A small network was shown many inputs. Here are its activations along a few directions, one row for each input.
Each table varies a few parts of the input and shows all the possible inputs, shuffled.
A made-up example of a description, with smaller parts first: one of 8 places around a ring, together with either a single point or one of 11 places along a line or (one of 3 separate values, together with one of 4 places along a line).
Shared parts are said once, and a part with two or three values counts as separate values.
In the rows, 128 means zero.

Other details of the inputs vary at random and push rows far along two fixed directions, the same in every table; ignore that.

Rows:
x1: [143 146 143 199 118  93  59 107 140 187  84]
x2: [116 139 106  92 149 133  85 126 128 145 129]
x3: [146 148 103 209 111  95 126 101 130 151 147]
x4: [190 132 186 168 194 176 248 208  68  35 186]
x5: [170  95 153  96 113 177 216 196 146 113 175]
x6: [142 109 178 125 153 135 190 133 149  93 185]
x7: [ 40 144  95  13 199 174  98 129  20 109  30]
x8: [148 133  96 223 113  97  99 119 150 183 101]
x9: [141 157 166 150 130 109 123 114 128 132 157]
x10: [ 67 113 118  13 123 165 140 146 143  99 106]
x11: [ 32 132 108  18 140 146  72 114 141 119  75]
x12: [137 130  92 110 111 134 105 125 120 144 123]
x13: [ 97 125 113  28  98 174 137 137 109  93 143]
x14: [128 130 142 113 148 152 108 123 152 139 113]
x15: [ 97 119  99 185 111  78  67  78 127 158 102]
x16: [167  83 151 144  96 142 212 166 146 117 158]
x17: [143  97 158  94 124 146 236 170 146  78 200]
x18: [162 140 148 171 135 121 179 132 140 121 193]
x19: [176 145 141 215 128  81  72 107 126 180 127]
x20: [150 137  99 154 136 115 117 134 135 153 145]
x21: [144 142 153 133 142 140 143 107 135 113 164]
x22: [129 141  78 191  76  99  74  74 109 162  99]
x23: [ 69  97 110  26  94 152 116 132 113  95 117]
x24: [109 165  99  72 151 121 102 123  50  50  45]
x25: [131 126 102 137 102 135 109 131 138 156  95]
x26: [154 130 172 210 120  83 124 117 153 158 116]
x27: [180 110 161 236 129 101 155 107 160 152 131]
x28: [168 119 220 127 154 120 233 176 155  83 220]
x29: [165 130 128 222 126 104 123 131 153 175 127]
x30: [149 113  91 124  91 134  97 127 108 153 118]
x31: [ 68 128  66 171  99  73  32  64 121 165  68]
x32: [ 54 128 111  26 142 150 124 139 154 104 104]
x33: [113 140 137  29 167 170 105 128 132 110 141]
Each input here is: either one of 3 separate values or (one of 5 places around a ring, together with one of 6 places along a line).
Question: Which of the alternatives is x23?
Answer: one of 5 places around a ring, together with one of 6 places along a line

Rows:
x34: [130 115 113 173  95 107  96 102 133 161 105]
x35: [169 105 149 185 117 115 190 146 154 135 167]
x36: [103 134 126 102 128 131  81 112 132 143 103]
x37: [162 124 130 148 139 134 163 146 117 113 134]
x38: [ 90 142 144  48 153 151 137 139 114  80 117]
x39: [125 119 128 120 121 128 156 137 150 124 150]
x40: [ 73 141 117  22 157 156 109 136  94  95 106]
x41: [109 138 105 165 123 104  60  91  92 138  76]
x42: [117 118 144  49 124 159 166 154 143  96 164]
x43: [164 127 153 154 129 125 150 137 144 133 161]
x44: [153 130 107 191 111 114 109 124 103 153  95]
x45: [ 91 130  98  89 106 129  89 109 131 134 111]
x46: [115 143 101 158 114 104  58  90 130 163  99]
x47: [147 124 151 152 141 123 152 140 150 136 149]
x48: [145 132 148 138 144 129 161 144 153 128 163]
x49: [154 126 134 153 144 139 171 142 110 116 148]
Question: Describe the family of inputs behind these rows.
Answer: either one of 6 places along a line or (one of 2 separate values, together with one of 5 places around a ring)
Question: Which other rows does x45 become when the choice among 2 separate values takes its other values? List them by row number.
Answer: x46
Question: List by row number the other inputs of the same sort as x38.
Answer: x37, x40, x41, x44, x49

Rows:
x50: [ 89 137 108 121 139 116  74 102 113 142  78]
x51: [151 120 101 200 109 109 115 115 109 155 106]
x52: [ 94 145 101  97 132 136  68 104 104 133  97]
x53: [140 133 128 139 118 117 144 134 157 141 155]
x54: [ 91 120 106 114 109 126  58  92 143 154  87]
x55: [ 82 121 110  98 105 126  63  98 132 158  94]
x56: [134 120 105 163 119 117 128 119 111 138 112]
x57: [130 136 139 105 144 137 123 139 124 125 114]
x58: [173 115 156 161 132 129 198 155 177 118 190]
x59: [160 120 149  93 138 161 198 174 126  96 161]
x60: [188 124 153 204 140 113 191 135 127 129 180]
x61: [ 88 125 128  32 135 160 151 149 116  77 127]
x62: [ 92 134 157  44 155 152 157 153 129  80 135]
x63: [141 121 121 176  97  98 107 118 144 163 135]
x64: [134 137 118 190 111  93  93  89 110 140 109]
x65: [118 139 146  34 154 170 148 157 123  86 151]
x66: [172 129 149 207 139 113 161 142 131 142 144]
Question: Describe the family of inputs behind these rows.
Answer: either one of 5 places around a ring or (one of 3 separate values, together with one of 4 places along a line)
Question: Which other rows does x56 become when the choice among 3 separate values takes its other values? List them by row number.
Answer: x50, x60
